Each row has a name. Each question is about the rows just above it. Places in a row count from 1.

<8>: [131 128 128 126 126 124 126 127 124 128 129 124 128 124 130 126 131 129
 127 127 122 130 129 129 130 127 127 133 125 124 130 128 129 134 136 122
 130 123 125 131 131 141 112 137 135 106 126 142 132 113 136 146 114 148
 137 123 147 119 101 150]
<43>: [131 128 127 126 126 124 126 127 124 128 129 124 128 124 130 126 131 129
 127 127 122 130 129 129 130 127 127 133 125 124 130 128 129 134 136 122
 130 123 127 131 131 130 126 125 125 125 132 128 131 127 125 125 129 126
 126 124 128 130 124 130]
<217>: [108 200 201  86 160 222 165 139 192 100 151  72  32 150 118 189 108 212
 168 132 122  71 110 146 170 133  40  85 121  86 201 204 192 123 130 131
 168 163  39  52  99 152  60 120 169  84  65 136 160  91 144 164 124 217
 147 130 165  93  16 202]
Whose row is [108 200 201  86 160 222 165 139 192 100 151  72  32 150 118 189 108 212
 168 132 122  71 110 146 170 133  40  85 121  86 201 204 192 123 130 131
 168 163  39  52  99 152  60 120 169  84  65 136 160  91 144 164 124 217
 147 130 165  93  16 202]? | <217>
Whose row is [131 128 127 126 126 124 126 127 124 128 129 124 128 124 130 126 131 129
 127 127 122 130 129 129 130 127 127 133 125 124 130 128 129 134 136 122
 130 123 127 131 131 130 126 125 125 125 132 128 131 127 125 125 129 126
 126 124 128 130 124 130]? | <43>
What comes right after [112] in the named rows? | [137]

<121>: [101 231 120 114 130 115 104 142]
<215>: [153 176 134  85 141 119 176 127]
<68>: [102 159  98 160 190 156 145 145]
<219>: [121  91 119 128 155 120 149 129]
<169>: [150 225 124 143 154 158 148 136]
Which value is in both <121> and <219>? | [120]
<68> without one entry, shuffled: [102 145 190  98 145 160 156]. Gone: | [159]
Which value appears more than once in <215>? | [176]

<66>: [210  81  59 133 133 121 188  35]
<219>: [ 65 170 191 111 135 127  57 211]
<43>: [235  95  75  98 166  98 141  39]
<68>: [112 154 167  91 158 111  50 178]
<121>: [ 19 168 190 152  94 154 106 223]
<192>: [169  93  76 156 109 137 204  60]
<217>: [233  83  60 113 154 107 162  30]
Changed <217>: [233  83  60 113 155 107 162  30]. Place and old value: | 5, [154]
Where does [ 65 170 192 111 135 127  57 211] differ from <219>, and what was there? | 3, [191]
One entry of <121> was changed: [ 19 168 190 152  94 153 106 223]. Where, and from what? | 6, [154]

<219>: [143 196 134 157 157 148 196  88 135]
<105>: [105  61 125  77  76  73  69 145 142]
<121>: [ 87  44 118  74  73  84  59 151 129]
<215>: [111  97 110 121 125 144 106 132  61]
<217>: [103  91 110 119 125 146 102 133  64]
<68>: [105 149 121 143 148 161 162 101 122]
<72>: [106 107 139  94  90  76 118 122 196]
<169>: [ 87  44 118  74  73  82  59 151 129]
<66>: [102  67 130  80  90  80  77 140 154]
Changed <72>: [107 107 139  94  90  76 118 122 196]. Place and old value: | 1, [106]
The entry that follows [84]: | [59]
Changed <169>: [ 87  44 118  74  73  82  59 152 129]. Place and old value: | 8, [151]
One entry of <68> was changed: [105 149 121 142 148 161 162 101 122]. Where, and from what? | 4, [143]

<219>: [159 163 198 145 162 141  79 229 141 185 120 192 109  80 228]
<66>: [140 108 171  86 179 218 120 108 124 103 195 182  97  74 207]
<8>: [142 183 183 177 129 183 149  84 166 183 142 142 142 173  87]
<219> without one entry, shuffled: [141 141  79 229 163 109 162  80 145 192 228 120 159 185]. Gone: | [198]
Repeated in <219>: | [141]
The value that <66> holds more than once: | [108]
The row with [142 183 183 177 129 183 149  84 166 183 142 142 142 173  87] is | <8>

<72>: [131 132  46 124 108 151  99 152]
<43>: [131 132  46 124 108 151 132 131]
<219>: [131 132  46 124 132 106 100  62]
Which entry of <72> is missing from [152 108  46  99 131 132 124]? | [151]
One entry of <43> was changed: [131 132  46 123 108 151 132 131]. Where, and from what? | 4, [124]
[131 132  46 124 108 151 132 131] is in which row? | <43>
Changed <72>: [132 132  46 124 108 151  99 152]. Place and old value: | 1, [131]
Changed <43>: [131 132  46 124 108 152 132 131]. Place and old value: | 6, [151]

<215>: [113 128 194 163 106 109 112]
<68>: [182 207  97 136 202 154 122]
<217>: [ 12  74 129 104  93 205 207]
<219>: [ 12 177 129 104  93 205 207]
Right after [154] comes | [122]
One entry of <217> was changed: [ 12  74 129 103  93 205 207]. Where, and from what? | 4, [104]

<72>: [ 67 143 130 141 143  99 113  93 123 169  97 111 145 145 140 140 121 110
 145 102 116 104  81 139  75 160 123 102 140 118  42 111 120  78 167 136]
<217>: [116  92 175 145 114  85 112 105 113  91 111  84 133 161 130 151 102 180
 164  71 120 103 116  73 123 150 164 121 101 131  83 104 125 157 117  88]
<43>: [103 107  74 163 141 138 113 156 139 104 192  82 156 138 104 156 124 128
 130 141 142 160 124 191 126 116 122 165 209 103 139 125 126 105 139 103]
Shuffled <217> with one entry gone: [116 112 114 121 151 101 157 116 164 131  92  91  71  85 102 161 175 150
 133  88  84 180 113 120 123  83 105 111 103 104 117 145  73 164 130], missing | [125]
What comes right after [83] in the named rows? | [104]
Whose row is [103 107  74 163 141 138 113 156 139 104 192  82 156 138 104 156 124 128
 130 141 142 160 124 191 126 116 122 165 209 103 139 125 126 105 139 103]? | <43>
Shuffled <43> with one entry gone: [ 74 104 130 139 156 156 103 142 116 139  82 191 103 209 139 103 126 160
 104 138 156 163 138 141 107 141 124 165 126 192 124 113 105 128 122], missing | [125]
<217> without one entry, shuffled: [130 180 101 164 161 102 150 145  92 111  71 120  91 116  88 117 151 123
  84  73  85 157 116 104 131 114 125  83 113 133 175 164 103 105 121]. Gone: | [112]

<215>: [121 121 136 121]
<121>: [211 140 211 211]
<169>: [ 96 132 168 153]
<66>: [122 211 128 154]
One entry of <121> was changed: [211 140 211 212]. Where, and from what? | 4, [211]
Shared by <66> and <121>: | [211]
Changed <121>: [211 141 211 211]. Place and old value: | 2, [140]
Repeated in <121>: | [211]
Which value appears more than once in <215>? | [121]

<121>: [126 126 126  36]
<217>: [141 141 141 141]
<68>: [ 99 140 141 175]
Which value appears more than once in <217>? | [141]
What comes right after [140] in the named rows? | [141]
The value that <121> holds more than once: | [126]
Whose row is [126 126 126  36]? | <121>
[ 99 140 141 175] is in which row? | <68>
One entry of <121> was changed: [126 126 125  36]. Where, and from what? | 3, [126]

